m =
[[ 40 -10  16   6  37  13]
 [ 41 -12  19   5  34  12]
 [ 41 -11  18   5  35  12]]
The largest entry in the last column is 13
The entry directly above -11 is -12
Give the entry just left of 35.
A: 5
The entry directly below 6: 5
The entry directly below 16 is 19
Give the entry just left of 18.
A: -11
The bottom-left entry: 41
Give the entry in the bottom-right corner.
A: 12

[[ 11  -8  11   1  -7  -8  -9   8   0  -3  -3]
 [  6  -4   6   0  -4  -4  -5   4   0  -2  -1]
 [-30  22 -29  -2  20  21  23 -22   0   9   7]
 [-13   9 -13  -1   8   9  10  -9   0   3   3]
 [-24  18 -24  -1  16  17  19 -18   1   8   5]
 [-44  32 -43  -3  29  31  35 -32   1  12  10]
 [  5  -3   4   1  -3  -3  -4   3   1   0  -2]]
Read off the entry in the top-left corner.
11
Read off the 2nd entry from the end, reading row by row.
0
The entry in the top-right corner -> -3
The fifth entry, reading row by row -> -7
The entry just right of 17: 19
The smallest entry in the first row is -9
Read off the entry just right of 12.
10
The 5th-last entry, reading row by row -> -4
Read off the fourth entry in reading order.
1
Read off the first entry in the row that holds the smallest entry.
-44
The 3rd smallest entry -> -32
Read off the last entry, reading row by row.
-2
The bottom-left entry: 5
Read off the entry just left of 22.
-30
The 4th entry from the end, reading row by row is 3
Read off the third entry, reading row by row.
11
Read off the entry directly below -7.
-4
The entry directly above the centre entry -> 21
Read off the entry just right of the smallest entry.
32
The second entry on the diagonal from the top-right corner: -2
The 3rd largest entry -> 31
The entry just right of -22 is 0
The entry at the centre -> 9
The 2nd entry in reading order: -8
Read off the 3rd entry from the end, reading row by row.
1
Read off the maximum.
35
Read off the second entry on the main diagonal.
-4

A =
array([[-16.752,  28.471,  30.865, -18.861, -19.617, -19.799,  28.418,
        -20.454, -18.761, -19.973, -18.476, -19.131,  27.681],
       [  4.315,  12.101,  10.924,   4.124,   4.360,   4.236,  11.946,
          5.103,   4.771,   3.956,   3.614,   3.918,  10.746],
       [ -0.158,   8.954,   8.945,   1.180,   1.291,   1.609,   9.134,
          0.587,   1.615,   1.652,   1.886,   1.785,   9.579],
       [ -2.087,  17.143,  19.460,  -2.916,  -3.272,  -3.314,  17.543,
         -4.230,  -3.904,  -2.900,  -2.058,  -2.599,  18.226],
       [  7.429,   7.953,   7.770,   7.483,   7.287,   7.363,   7.695,
          7.155,   8.149,   7.150,   7.358,   7.289,   7.702],
       [  4.321,   5.135,   4.921,   4.876,   4.986,   5.141,   5.129,
          4.759,   4.939,   4.857,   4.955,   5.086,   4.788],
       [  3.514,   5.307,   6.645,   4.853,   4.884,   5.232,   5.754,
          3.466,   4.507,   5.422,   6.040,   5.789,   6.876],
       [  6.813,  10.951,  10.189,   6.859,   7.008,   6.984,  10.923,
          7.430,   7.167,   6.890,   6.612,   6.800,  10.380],
       [ -8.519,  24.636,  27.551, -10.027, -10.792, -10.857,  24.824,
        -11.983, -10.652, -10.595,  -9.216, -10.029,  25.311]])
Report the entry just right of 3.918.
Answer: 10.746
The centre entry is 7.695
The entry just right of -3.904 -> -2.900
The entry just left of the centre entry: 7.363
Report the entry just right of 7.695.
Answer: 7.155
Report the entry just right of -3.272.
Answer: -3.314
The entry just left of the largest entry -> 28.471
The entry just left of -19.799: -19.617
The entry just left of 4.236 is 4.360
Report the maximum.
Answer: 30.865
The entry just right of -10.595: -9.216
Report the entry just left of the smallest entry.
Answer: 28.418
The median of all entries -> 5.086
Report the entry just right of 4.315.
Answer: 12.101
Report the entry just right of 4.921.
Answer: 4.876
The entry just left of 5.103: 11.946

Read these off the grid that follows.
1) The entry just left of the largest entry?
2) The entry just left of 18?
3) The 3rd smallest entry?
4) The third largest entry?
5) The fifth entry in reading order?
6) The 2nd entry in reading order?
((21, 12, -26, -14, -37, 4, 33, 5, 3, 1, -8, 12, -3), (11, -22, 20, 38, 5, -4, -36, 12, -9, -4, -2, 16, -1), (8, 34, -18, 8, -28, 11, 2, -4, -11, 7, -30, -28, -27), (-28, 18, 12, -17, -19, 53, 24, -9, 24, -11, -10, -9, -17))
1) -19
2) -28
3) -30
4) 34
5) -37
6) 12
